Here are a small network's activations along a few directions, averaged over the inputs that share one value of a field.
Values that are neighbours, or in one group, have similar rows; names and order tell nothing.
(in the rows, 500 means zero)
Random noise pushes rows far along 9 fixed directions. That doesn't count. These rows show it; they differ only by the noise:
[521 695 909 514 577 591 829 384 546 317 464 473 527 644 592 337 682 588
 634 807 334 821]
[418 420 474 347 406 837 480 392 292 703 447 732 764 349 734 336 595 367
 762 519 571 119]
[598 522 514 493 486 555 657 463 703 520 549 559 495 739 238 557 424 277
 482 587 500 535]
[456 706 499 620 360 696 536 181 431 708 516 467 413 350 414 443 441 313
 511 452 465 383]
[658 520 728 365 713 524 742 574 682 392 415 559 640 730 545 535 425 426
 583 754 476 539]
[547 377 354 574 895 290 527 668 827 438 334 445 509 555 504 676 354 553
 282 451 426 420]
[543 342 447 463 534 460 503 473 615 366 532 437 381 482 638 557 493 644
 374 378 593 518]
[555 440 474 429 377 471 469 603 446 373 656 483 413 525 459 439 508 606
 549 453 603 755]
[428 538 440 640 212 467 321 570 303 521 733 472 426 295 246 337 374 519
 583 330 431 697]
[395 159 694 648 429 458 547 546 691 265 613 591 650 474 495 400 467 604
 458 386 240 394]
[599 430 479 518 627 514 736 686 638 386 511 640 703 825 411 519 585 320
 554 531 545 599]


Deni, 13 values:
b13: [492 568 432 510 655 321 527 482 775 509 427 361 247 633 197 597 427 521
 385 676 344 631]
b10: [523 419 493 272 646 367 264 840 258 424 417 506 566 364 903 569 428 876
 618 498 639 485]
b8: [478 552 328 504 666 513 408 363 683 730 345 480 375 410 310 617 369 396
 369 535 375 284]
b9: [469 744 444 537 494 437 356 452 429 764 378 475 399 300 227 421 272 330
 613 704 353 526]
b12: [526 502 367 547 642 231 357 643 569 566 331 371 509 449 408 642 277 435
 311 424 465 284]
b1: [494 599 460 519 716 434 529 563 503 594 395 503 613 525 584 516 707 520
 477 641 512 552]
b6: [698 529 454 401 275 408 415 792 307 357 868 476 560 628 264 630 308 428
 641 420 684 700]
b2: [291 570 525 777 678 484 497 491 481 629 179 522 663 398 644 402 703 501
 413 497 268 361]
b5: [616 440 623 471 503 299 376 603 528 418 527 431 501 384 571 639 282 562
 326 364 575 556]
b11: [504 638 728 446 120 850 617 211 362 551 712 575 420 633 427 468 635 445
 597 578 605 633]
b7: [400 254 435 495 260 314 219 601 412 436 716 473 452 398 407 383 586 663
 473 390 465 497]
b4: [365 576 384 594 336 476 427 634 178 477 622 501 617 489 490 451 636 535
 647 336 515 575]
b3: [359 515 345 621 323 508 327 540 309 550 553 516 375 357 369 379 450 486
 527 338 487 532]
The values of Deni form 3 separate groups.
- List the group mates of b9, in the order listed. => b13, b8, b3
- List the group mates of b11, in the order listed. => b10, b6, b4

Desu, 9 values:
v4: [479 616 335 457 461 583 314 403 322 803 447 484 472 341 522 604 349 366
 509 433 633 199]
v6: [521 512 428 327 399 492 440 567 546 615 510 556 464 616 277 472 537 428
 516 681 566 551]
v3: [575 607 594 259 679 513 506 448 496 502 410 389 469 435 675 524 414 619
 605 731 505 466]
v9: [438 501 313 509 443 546 512 565 467 596 500 584 534 679 395 468 793 429
 528 502 574 551]
v2: [500 350 446 502 683 413 544 727 468 293 457 535 677 641 738 572 691 680
 481 417 578 568]
v7: [594 496 588 442 502 560 592 494 555 464 500 533 488 502 541 554 293 428
 535 474 550 417]
v1: [470 375 598 367 301 568 459 245 503 439 537 464 282 414 683 414 655 660
 458 533 583 556]
v5: [609 677 573 538 499 417 472 698 319 406 661 437 477 432 426 472 365 569
 624 470 548 908]
v8: [551 454 633 567 420 455 514 541 509 375 564 508 533 460 407 395 335 466
 527 487 375 563]
The values of Desu form a line.
- How many steps from neighbour to neighbour lead from v3 to v7, at the fewest? => 2
- Which values are neighbours of v2? Give them in the order they are listed. => v4
- Which values are neighbours of v1? Give them in the order they are listed. => v6, v8
